A small network was shown many inputs. Here are its activations along a few directions, one row for each input.
In each table, some parts of the input vary, and every possible input appears once, in random order.
Descriptions start from the smaller parts, as in this example, which fits no table here: one of 3 separate values, together with either a single point or one of 9 places along a line or (one of 6 places along a line, together with one of 8 places around a ring).
Shared parts are said once, and a part with two or three values counts as separate values.
In the rows, 128 means zero.

Other details of the inputs shift rows strongly along two fixed directions, in all tables alike. That doesn't count.

A family of inputs:
R1: [ 84 156 137  90  76 158 153  98 100 184 152 182 138 106 160]
R2: [129 158 111  66 115 162  90 125 115 159 106 221 122 112 100]
R3: [157 101 146 149 189  86 133 150 177  72  92 100 150 164  97]
R4: [155 121 109 134 150  98  64 110 135 110  56 174 139 134 105]
R5: [ 68 126 140 169  77 135 212 116  95 130 226  77 139 105 198]
R6: [124 136 137 103 128 126 126 122 152 140  81 162 130 121 102]
R7: [ 94 113 105 127  90 164 217 136  87 186 246  28  92 124 198]
R8: [144 143 117 106 155 103  71 137 144 128  50 187 108 114  89]
R9: [ 97 121 137 159 110 115 183 135 136 111 151  86 124 107 141]
R10: [127 115 164 153 125 157 133 144 122 169 164  43 134 122 164]
R11: [126 117 143 151 165 102 173 152 148  96 156  92 132 126 134]
R12: [209 116 114 161 183 121  97 130 168 113  99  49 119 191 120]
R13: [139 100 149 157 166  99 153 130 145  80 151  93 165 165 147]
R14: [169 128 128 104 136 156  58 122 117 178  71 127 103 128 121]
R15: [115 123 128 153  99 130 154 124 125  89 163  89 134 126 123]
R16: [ 75 168 124  65  77 171 145 115  81 213 170 225 117  86 181]
R17: [141 111 131 177 160  84 132 131 122  82 154  99 139 141 146]
R18: [143 107 138 145 146 120 152 146 140  73 154  95 156 163 110]
R19: [ 85 169 121  61  56 186 133 110  97 189 135 207 124  98 121]
R20: [148 135 101 112 125 127  54 117 133 114  60 186 119 128  73]
R21: [155  97 129 181 171  76 114 142 166  69  86  94 125 139  94]
R22: [134 154 106  94 117 139  71 125 111 132  93 198 108 117  93]
Each input here is: either one of 4 places along a line or (one of 3 separate values, together with one of 6 places around a ring).
Question: A walk changes only the place on the line of 4. It starts at R7 and steps to R12. List the rest of the walk in order.
Answer: R14, R10
Question: Change only the choice among 3 separate values in R3. List by row number the other rows that result.
Answer: R13, R18

A family of inputs:
R23: [ 80 141 119 133  88 137 150 123  89 154 162 154 100  89 143]
R24: [122 132 110 127 135 107 110 124 130 104  95 181 120 131  84]
R25: [124 146 134  89 123 167 147 141 111 203 150 147 112 117 156]
R26: [ 83 129 142 125 106 132 172 136 114 160 161 140 124  95 159]
R27: [122 125 144 126 150 112 143 132 127 115 142 126 146 139 145]
R28: [176 135 118  98 146 132  53  92 139 134  48 167 143 145 101]
R29: [123 136 123 130 113 126 118 124 131 104 115 162 128 119  99]
R30: [128 126 147 120 158 111 153 139 149 106 136 150 148 151 126]
R31: [ 91 138 127 132  94 140 181 121 111 115 192 131 134 119 143]
R32: [152 115 120 160 150  87 100 128 136  62 110 106 129 127 103]
R33: [158 125 124  93 157 108  95 119 148 101  79 192 153 158  95]
R34: [142  94 147 178 154 121 155 147 150  98 144  21 131 153 126]
R35: [169 109 133 150 179  98 110 134 147 101 111 102 149 164 135]
R36: [ 97 150 119 130  84 151 150 116  96 167 150 129  93  90 154]
R37: [129 116 145 137 165  97 164 140 166  91 128 120 155 146 118]
R38: [103 145 135  88 112 131 139 134 147 142  89 183 140 114 112]
R39: [148 127 108 103 118 150 104 118 113 147 146 117 114 147 132]
R40: [110 129 108 135 101 165 136 139  96 156 165 111  97 120 139]
R41: [128 143 136  80 143 137 107 125 125 168 106 215 138 118 134]
R42: [107 130 139 145  88 164 165 129 109 161 180  69 110 112 149]
R43: [145 137 136 102 154 126 102 130 142 163  95 163 127 138 143]
R44: [157 122 131 119 163  99 124 138 154  82 101 149 154 149 107]
R45: [109 148 130 106  97 148  98 114 111 151 107 181 131 104 118]
R46: [143 111 137 164 142 104 124 123 134  73 133  96 145 138 118]
R47: [110 147 124 130  84 159 134 111 102 159 147 122 114 114 147]
R48: [153 117 134 127 169 127 130 140 154 135 126  84 131 147 126]
R49: [110 147 122 101 105 162 144 132 104 177 170 114 107 123 159]
R50: [120 122 107 167 104 126 120 137 117 120 149  87 115 114 144]
R51: [116 116 111 155 103 125 127 146 112 109 155 126 130  97 134]
R52: [113 124 113 155 117 115 151 141 125  82 145 135 125 119 106]
R53: [129 107 145 178 147 104 142 131 146  98 136  58 137 147 138]
R54: [156 112 134 159 138 139 141 123 126 110 156  52 130 153 127]
R55: [134 127 136 106 139 131 119 110 122 118 133 156 155 143 136]
R56: [100 134 109 159  99 131 139 125  99 149 169 113  94 107 151]
R57: [131 145 132  96 132 139 104 118 135 189  67 174 128 115 125]
R58: [115 116 146 141 124 121 146 127 130 114 126 123 140 120 128]
R59: [126 120 140 138 152 112 144 132 149 136 119 103 125 133 151]
R60: [152 125 140 109 179 102  94 125 163 118  58 159 154 133  99]
R61: [137 119 131 146 132 134 152 121 118 129 176  88 150 141 169]
R62: [ 94 140 115 133  97 122 157 134 118 100 157 138 113 109 123]
R63: [ 92 140 127  84  88 150 132 116  97 165 167 178 140 121 164]
R64: [113 141 130 109 112 125 124 127 142 121  86 171 131 113  94]
R65: [147 142 105 101 123 122  65 111 139 110  63 214 129 134  72]
R66: [170  95 131 155 170 115 137 138 141  94 159  46 141 175 138]
R67: [127 148 113  99 100 155 100 132 116 171 105 132  89 104 114]
R68: [162 114 136 119 156 122 114 136 155 137  81  92 124 142 108]
R69: [141 116 147 168 134 124 132 120 137 110 133  73 140 142 134]
R70: [150 123 103 142 118 130  96 146 124 137 118  98  83 115 117]
Question: The inputs of R70 and R24 match in every part but one. If R66 is changed in the same way as R70 into R24, which row does it become?
Answer: R33
Question: The inputs of R59 and R48 match in every part but one. If R36 is changed in the same way as R59 into R48, which row does it become?
Answer: R67
Question: What do these inputs look like to the network?
Answer: one of 4 places along a line, together with either one of 3 separate values or one of 9 places around a ring
Question: List by row number the other rows that have the place on the line of 4 in common with R32.
Answer: R23, R26, R27, R41, R45, R46, R51, R55, R58, R60, R63
Question: Change only the choice among 3 separate values in R52. List by row number the other rows that result.
Answer: R24, R62
Question: Change only the place on the ring of 9 in R47. List by row number the other rows that result.
Answer: R28, R35, R43, R53, R57, R59, R61, R69

A family of inputs:
R71: [115 116 130 148 139  94 146 142 153 105 121 102 131 128 109]
R72: [107 145 113 123  78 185 118 131  93 197 133 161  84 102 129]
R73: [145 151 138  88 136 152 134 137 140 164 108 137 102 119 113]
R74: [140 125 111 129 105 158  86 114 113 157 107 139 103 133 101]
R75: [150 138 148 143 151 121  96 130 160 144  67 124 132 133 137]
R76: [142 105 133 155 143  83 137 133 158  79 108  90 145 143  96]
R77: [ 72 140 138 126  83 160 200 139 109 146 223 113 139 112 161]
R78: [151 132 140 137 128 132  97 106 143 135  85 114 152 148 137]
R79: [116 146 133  92 117 148 114 127 101 160 129 208 121 123 139]
R80: [102 126 155 167 105 130 187 118 124 149 168  61 140 125 189]
R81: [153 134 111 122 128 101  91 106 142 111  78 161 126 113 105]
R82: [104 145 126 110 113 126 124 146 135 151 105 167 115 108 108]
R83: [158 115 107 129 116 142  77 108 124 138  79 136 110 139  92]
R84: [125 124 129  95 123 117 123 111 116 141 108 183 131 126 137]
R85: [ 80 133 102 130 102 156 208 138 103 185 228  69  98 132 205]
R86: [104 142 135 135 106 136 145 150 123 131 149 134 129 120 117]
R87: [105 157 118 110  99 149 103 138 101 141 105 178 111 107 108]
R88: [118  93 145 151 137 125 179 132 145  78 179  82 166 144 145]
R89: [118 128 135  98 126 151 115 123 137 130 121 173 150 133 118]
R90: [108 127 131 115 115 125 167 133 139 135 139 135 143 112 130]
R91: [173 134 132  99 141 141 115 113 147 117  96 107 131 151  94]
R92: [144 127 105 124 126 104  92 117 143  96  74 148 117 117  99]
R93: [144 151 110 113 119 130  70 104 127 119 103 179 128 122 102]
R94: [143 140 104 119 120 128  69 118 131  97  90 163 121 129  93]
R95: [149  90 145 183 188  65 162 149 185  49 133  48 157 154 110]
R96: [ 79 151 138 160  88 150 206 131  85 142 243 111 122 101 187]
R97: [187 103 104 144 172 120 103 134 144  98 137  65 139 193 127]
R98: [158 126 138 105 148 144  70 138 114 159 100 129 125 117 120]
R99: [101 117 122 153 128 103 151 145 125  96 131  98 115 115 121]
R100: [154 117 137 137 174  96 117 154 170  97  91 129 145 138  93]
R101: [126 116 138 177 152  87 168 124 132  86 166  83 132 130 151]
R102: [139  96 130 192 146 122 141 148 134 118 138  66  99 135 119]
R103: [128 113 138 131 146 105 153 117 132 108 124 135 155 141 134]
R104: [118 151 130 102 122 147 127 142 133 150 120 177 137 119 111]
R105: [100 110 146 150 136 103 189 127 113 116 183 106 127 133 167]
R106: [156 113 137 125 156 107 100 117 128  90 120 150 144 167 113]
R107: [110 121 127 159 131 111 146 158 124  95 136 104 114 114 119]
R108: [128 130 121 118 116 119 106 122 141 111  98 142 144 135  90]
R109: [ 70 141 154 154  91 147 197 128 113 183 184  83 121 107 204]
R110: [154  94 142 164 175  93 139 117 145  58 133  92 174 173 116]
R111: [134 138  88  87 104 168 118 118 107 180 144 138 118 148 156]
R112: [129 130 136 111 142 137 113 111 124 121 120 173 155 150 116]
R113: [161 105 131 141 162 100 122 131 166  69 106 104 169 155  92]
R114: [162 142 131  87 137 136 123 113 145 144  81 129 118 131  98]
R115: [126 132 148 120 137 136 186 135 138 136 159  71 108 126 137]
R116: [141 144 127 128 146 110 109 125 129 124 108 165 124 115 125]
R117: [131 131 122 136 120 124 135 108 111 109 156 132 145 124 141]
R118: [130 126 132  92 116 163  84 126  95 178 136 128 128 108 142]
R119: [115 112 138 171 123 112 160 144 139  78 178  69 146 149 117]
R120: [130 144 145 132 109 149 106 116 132 157 119 122 142 140 150]
R121: [131 140 135 106 148 139 103 124 125 138  97 198 145 139 114]
R122: [157 101 134 135 154  99 120 116 129  79 127 127 151 164 123]
R123: [131 102 139 126 146 110 144 125 154 100 112 125 158 136 123]
R124: [140 117 126 171 154  84 133 120 152  76 130  92 124 122 126]
R125: [122 119 138 106 138 130 108 133 110 178 122 108 117 101 145]
R126: [139 113 116 131 135  98 104 129 133  85  73 130 128 128  90]
R127: [137 135 109 124 112 127 100 103 124 113 123 154 130 116 118]
R128: [ 98 138 143 120 130 132 161 135 117 152 151 162 132 118 150]
R129: [129 159 142  98 112 170 153 140 120 162 153 121 110 121 129]
R130: [ 80 145 112 129  88 134 153 132 110 144 152 140  93  89 148]
R131: [ 97 130 146 124 120 129 170 138 103 145 173 152 117 119 168]
R132: [106 151 110 119 102 135 118 138 120 138 117 167  94  95 127]
R133: [110 114 143 147 156 100 171 123 133 111 145 118 146 139 143]
R134: [125 134 136  95 135 152 106 138 140 140  99 192 143 126 114]
R135: [129 138 116 150 122 127 112 141 124  97 130 131 114 120 119]
R136: [154 130 118 124 142  98 101 104 134 110  89 159 139 121 118]
R137: [138 104 140 121 127 138 114 131 102 142 154  75 140 119 151]
R138: [148 124 102 126 156 136 131 145 135 151 143  98 111 155 151]
R139: [150 149 114 116 141 109  73 122 144 127  69 189 113 108  99]
R140: [109 139 111 103  91 143 106 119 103 127 108 164 122 117 107]
R141: [143 158 140 125 124 149  85 124 138 168  74 159 132 135 136]
R142: [ 96 112 121 163 105 140 164 128 115 163 157  87  87 113 141]
R143: [100 135 120 132  95 139 128 133 101 111 151 127 124 121 118]
R144: [105 145 135  78 106 164 100 142  92 222 130 157 102  79 156]
R145: [ 67 122 145 128 110 138 208 133 127 147 192 115 134 106 171]
R146: [178  85 108 171 183  92 148 134 158  83 149  21 138 188 146]
R147: [155 138  97 106 137 155 106 141 120 165 129 132 115 160 144]
R148: [131 115 110 134 105 140 118 113 119 161 103 128  97 116 113]
R149: [129 116 143 126 156 117 136 148 160 111 115 140 141 132 123]
R150: [123 145 125 129 116 133 123 109 107 125 161 148 138 124 137]
R151: [175 140 135  88 142 150  97 117 146 129  89 130 124 153  87]
R152: [103 172 112 103  83 163 106 122 101 172 136 205 106  85 136]
R153: [126 118 137 107 117 138 114 129  99 178 131 109 124  99 153]
R154: [155 103 117 173 146  98 114 128 144  43 122  78 137 147 107]
Question: The inputs of R80 and R141 match in every part but one. If R146 is changed in the same way as R80 into R141, which row does it become?
Answer: R147
Question: The inputs of R90 and R113 match in every part but one. If R136 is changed in the same way as R90 into R113, which row does it become?
Answer: R117
Question: The inputs of R121 and R112 match in every part but one. If R79 is changed in the same way as R121 into R112, which row does it become?
Answer: R106
Question: What do these inputs look like to the network?
Answer: one of 6 places around a ring, together with either one of 5 separate values or one of 9 places around a ring
Question: Change only the choice among 5 separate values in R73. List by row number the other rows that result.
Answer: R75, R102, R138, R144
Question: Change only the choice among 5 separate values in R85. List by row number the other rows that result.
Answer: R109, R115, R125, R142
Question: A walk changes only the place on the ring of 6. It starts at R89 and steps to R88. List the rest of the walk in order.
Answer: R123, R145, R149, R134
Question: A walk changes only the place on the ring of 9. It starts at R82 and steps to R100. List the rest of the walk in order.
Answer: R149, R128, R131, R116, R139, R132, R107
